Each row below holds a small network's activations on one input, seen along a few directions.
Each table varies a few parts of the input and shows all the possible inputs, shuffled.
Descriptions start from the smaller parts, as in this example, which fits no table here: values(3) and (point or line(9) or (ring(5) and line(6))).
Shared parts are said once, and a part with two or three values counts as separate values.

Other details of the inputs vary at random and push rows far along three fixed directions, the same in every table; ignore that.

Rows:
row 1: [-43  26   3  72   5  19  54 -49   4  21  16]
row 2: [ -7  10  13 -26   3   2 -19   6 -13 -28  -9]
row 3: [ 48 -17 -11  96 -57 -25  20  11  14  25  24]
row 4: [ -9  -2  15 -42  13 -15 -41  -5   9 -39  12]
row 5: [ 22  10 -31 -11 -15  -2 -16 -31  -6  -6  -3]
row 6: [  2 -20  18  20   2  -4  16  67  17  40  -3]
row 7: [ 21 -21   3  41  -6   0  40  44  -7  59  -5]
row 8: [  5 -30   9  21   7 -13  18  66  13  32   9]
row 9: [  1 -29   8  26  10   8  18  63  18  50  12]
row 10: [ 30 -20   9  38  -1   3  34  37   8  60   1]
row 11: [ 59 -28  -2  15 -55  -1 -11  37  -1  11 -21]
row 12: [ 34  21 -28  -3 -24   8   8 -48 -27 -10 -17]
row 13: [-31  -2 -17   9  30  22  64 -32 -12  28  10]
row 14: [ 70 -22 -39  37 -52 -19   2  16  -6  34 -19]
row 15: [  8  23   0 -30   5   0 -28 -30  -9 -42 -13]
row 16: [-27  12  29 -21  41  17  -1  11   6 -12   8]
row 17: [ -7 -23  34   3   7   0  -5  80  27  31   9]
row 18: [ 61 -22 -28  18 -53 -20 -19   7 -16  13 -17]
row 19: [-30  33 -11  64   6   5  28 -50   0   1  30]
row 20: [-61  21  44  33  19  18  -2   6  18 -30  22]
row 21: [-31  18  -7  -1  23  17  42 -33 -18  16  -5]
row 22: [-23   5 -15   8  33  19  57 -33 -15  30  21]
row 23: [-23  16  12 -11  31  26  22  -5 -11   3   9]
row 24: [-23  22   6 -10  32  24  23  -1   1   3   7]
row 25: [ 57 -28 -11  -1 -50 -28 -53  18   3 -14 -24]
row 26: [ 11 -31  -6  40   1   6  35  43  -4  56  -2]
row 27: [-35  15  15   2 -23 -15 -73 -30  11 -70  15]
row 28: [-55  25  23 -46  41  13 -16   7   5 -42  -2]
row 29: [-19 -32  40 -21  23  -9 -26  57  26  -5  18]
row 30: [-11 -25  34   3   5  -3  -3  84  27  27   2]
row 31: [ 62 -25  -1  -2 -61 -24 -44  18  10  -4 -28]
row 32: [-26   7  69  34  -2 -12 -47  75  35 -38  30]
row 33: [ 47 -13   9 -24 -53 -39 -74  47  12 -28 -20]
row 34: [-14  -1   0  17  17  23  52  -4  -5  47   5]
row 35: [-13   4   3 -24  11  -6 -29   1 -10 -16   5]
row 36: [-55   3  19 -44  44   5 -11  11  16 -23  23]
row 37: [ 15 -14  23   9   3 -14  -8  44  10  19  -3]
row 38: [ -3  15  10 -43  -5 -21 -51 -17  -3 -47 -17]
row 39: [  3 -29  23  19  -4   4  19  60   9  44  -1]
row 40: [-9  6 -6 31 25 20 66  8  1 62  9]
row 41: [ -5   3 -13 -28   2 -12 -16 -40  -5 -35  -7]
row 42: [ 12 -32  32  27 -58 -40 -74  45  30 -45  18]
row 43: [ 22 -13   1  -2  -5 -16 -31  18   1  -3  -3]
row 44: [ 41  13 -29   3 -27  15  13 -58 -12  -3 -21]
row 45: [ 67 -31 -31  32 -55  -3   3   7  -8  40 -11]
row 46: [ 10   2  -8 -46 -21 -16 -67 -32   0 -54 -16]
row 47: [  1   5 -30 -12  -8  -1  16 -50 -20 -10  -5]
row 48: [-31  15   5 -10  27  25  27  -1   4  -2  -4]
row 49: [ 33   7 -37  -1 -16 -11   9 -61 -16  -9  -9]
row 50: [-24  13 -16   0  31  22  31 -35 -17  21  13]
row 51: [-37  -9  27 -22  37  -5  -6  36   1  -6  21]
row 52: [-51   3   8 -23  39  11  -2  13  10  -6  10]
row 53: [-33  11  12  -6  30  23  30   1 -12   2  -2]
row 54: [-47  37  26  46  13  -1  10 -19  13 -10  31]
row 55: [-37  29  15 -50  27  -7 -33  -6   2 -37   3]
row 56: [ 49  -1 -25  22 -32   4  21 -25 -11  10 -29]
row 57: [-14  15  20 -46   3 -13 -47   2  -6 -36  -1]
row 58: [ 13  -4 -30   4  -9  10  34 -44 -13  17   5]
row 59: [ 28  12 -32 -34 -28 -15 -31 -48  -5 -36  -1]
row 60: [-10  -2 -18  -5   4   3  24 -16   2   3   2]
row 61: [-10 -22  53  -5  25  -7 -22  89  17  -3   0]
row 62: [ 73 -33 -30  38 -51  -7   2   4   1  39 -15]
row 63: [-14  -5  41 -20  20  -4 -30  77  18 -13   7]
row 64: [-23  20 -22   1  31  10  26 -27 -10  12   6]
row 65: [-31  11 -26  11  32  17  43 -22  -7  23  -1]
row 66: [-19   0 -13  -4  13  15  19 -24 -11   9   1]
row 67: [-54  12  19 -38  51  -4 -29  -5  -1 -35   7]
row 68: [  4   8 -28 -10  -6  -6  14 -48 -25 -11  -2]
row 69: [-27   8  13  -6  31  24  25  -8   2  -2  -6]
row 70: [ 10 -38  15  31  15 -11  27  59  11  40   8]
row 71: [ 32   8  -1 -30 -33 -17 -52  14   0 -43 -20]
row 72: [ 23   8 -48  -4 -27  -8  14 -57 -12  -9 -14]
row 73: [ 28  -1 -40  -1 -25  -4  14 -67 -10  -8 -15]
row 74: [ -6   8   5 -43   9  -9 -54 -22   1 -39   2]
row 75: [-21  12 -21   6  32   7  49 -24  -8  19  13]
row 76: [ 11  20 -15 -15 -12   6   3 -45 -18   1  -4]
row 77: [ 33  13 -27  -5 -28   4   2 -63  -8   0 -20]
row 78: [ 30  17 -26 -18 -31  15  -2 -58 -20 -20 -16]
row 79: [-35   9  12  -3  36   9  27  -8   0  12  -4]
row 80: [  6  14  -1 -34 -12   7 -30  -8   6 -33  -9]
Each input here is: line(4) and (values(2) or (values(3) and ring(6))).
Question: The inputs of row 57 and row 51 match in every part but the line(4) part. If row 77 is changed in the same way as row 57 into row 51, which row does it become?
Answer: row 29
Question: The inputs of row 59 and row 5 match in every part but the line(4) part. If row 68 is changed in the same way as row 59 into row 5, which row does it become?
Answer: row 18
Question: Change only the values(2) part in row 3. List by row number the other rows that result.
Answer: row 42
Question: Change only the line(4) part in row 16. List by row number the other rows that result.
Answer: row 4, row 10, row 74
Question: Change only the values(3) part in row 76. List by row number the other rows that result.
Answer: row 10, row 40
Question: Start at row 36 and move only the line(4) part, one step at a time. The first step leads to row 9. Which rows follow, in order?
Answer: row 17, row 80

Rows:
row 81: [ 45 -10 -60 -11 -50 -13 -10 -71  -4 -10 -24]
row 82: [ 29  12 -47 -51 -39 -13 -32 -93 -26 -45   1]
row 83: [ 42 -25  -2 -19 -41  -9 -63  43  16   1  11]
row 84: [ 45 -35 -24  54  -7 -21  31  57   9  62 -10]
row 85: [-47  -1 -16  33  28  41 100 -28 -10  43  -8]
row 86: [ 67  19 -46  32 -58   7  14 -41 -29   4 -44]
row 87: [ 49 -10 -16  45 -17  -8  25  55   1  71   7]
row 88: [-52  12  44 -37  49  28 -13  -1  12   0  25]
row 89: [  5 -38  23  23  17 -24   0  68   4  22  -9]
row 90: [-43  18  65 -49  49  -4 -61  48   9 -27  15]
row 91: [-60   7 -19 -23  48  23  32 -85 -20 -23  -5]
row 92: [-11  11 -13  35 -28  -5  11 -61  10 -14  20]
row 93: [-65  33 -11  12  49  21  82 -27 -20  15 -10]
row 94: [-10  24   9  18 -15 -30 -40 -18   5 -43  17]
row 95: [12 -4 34 45 28 18 51 70 12 52  6]
row 96: [ 37 -16  10 -17 -58   2 -49  20  13 -33 -23]
row 97: [  6 -13  49 -38 -11   3 -59  56  31 -41   4]
row 98: [-50  16  19 -51  56 -15 -19   7 -13 -32  27]
Question: The inputs of row 88 and row 90 match in every part but one. If row 92 is changed in the same way as row 88 into row 90, which row does it become?
Answer: row 94
Question: What do these inputs look like to the network?
Answer: values(2) and (point or ring(8))
Question: Change only the values(2) part in row 87. List by row number the other rows that result.
Answer: row 83
Question: Change only the values(2) part in row 86. List by row number the other rows that result.
Answer: row 96

Rows:
row 99: [-39  27  19 -18  49  17  -3 -19  13  -6  26]
row 100: [ 73  19 -49  12 -81   7  -8 -90  -4 -24 -39]
row 101: [ 53   6 -37  47 -19   8  49 -73  -7  22 -21]
row 102: [ 40  -4 -42  51 -30  20  50 -49 -16  59  10]
row 103: [-45  12 -27  20  18  24  52 -24  -6  18  -5]
row 104: [-61  39  18 -25  47  -3  -6   5   0 -15  24]
row 105: [ 39 -48   3  48 -21 -30 -14  76   7  25  -8]
row 106: [ 54 -28  42   2 -42 -39 -70  78  13 -31  -7]
row 107: [-38   4  18 -53  14 -26 -47 -31   8 -71   3]
row 108: [-29  -4  17 -62  54  13  17  26 -11  33 -23]
row 109: [-44  30  27 -33  19  13 -16  -5   3 -44   2]
row 110: [ 38 -15   8 -30 -45 -26 -76 -21 -13 -63  -7]
row 111: [-38  20 -23  10  31  15  53 -59  -4  27  25]
row 112: [ 24 -19   5  54 -31  -1  15  70   7  43 -11]
row 113: [  6  44 -29  16  13  16  45 -62 -19  18  10]
row 114: [-40  42   9 -43  25 -16 -38 -42 -21 -66  -4]
row 115: [-35 -18   1  47  46   9  44  63  17  68  25]
row 116: [-29 -16  39 -26  -8  10 -42  33  12 -32  12]
row 117: [  7 -59  18 -22  49  16  39 119   9  55  10]
row 118: [ 63 -32 -18   5 -89 -26 -43   6  12 -16 -23]
Question: What do these inputs look like to the network?
Answer: values(2) or (values(3) and ring(6))
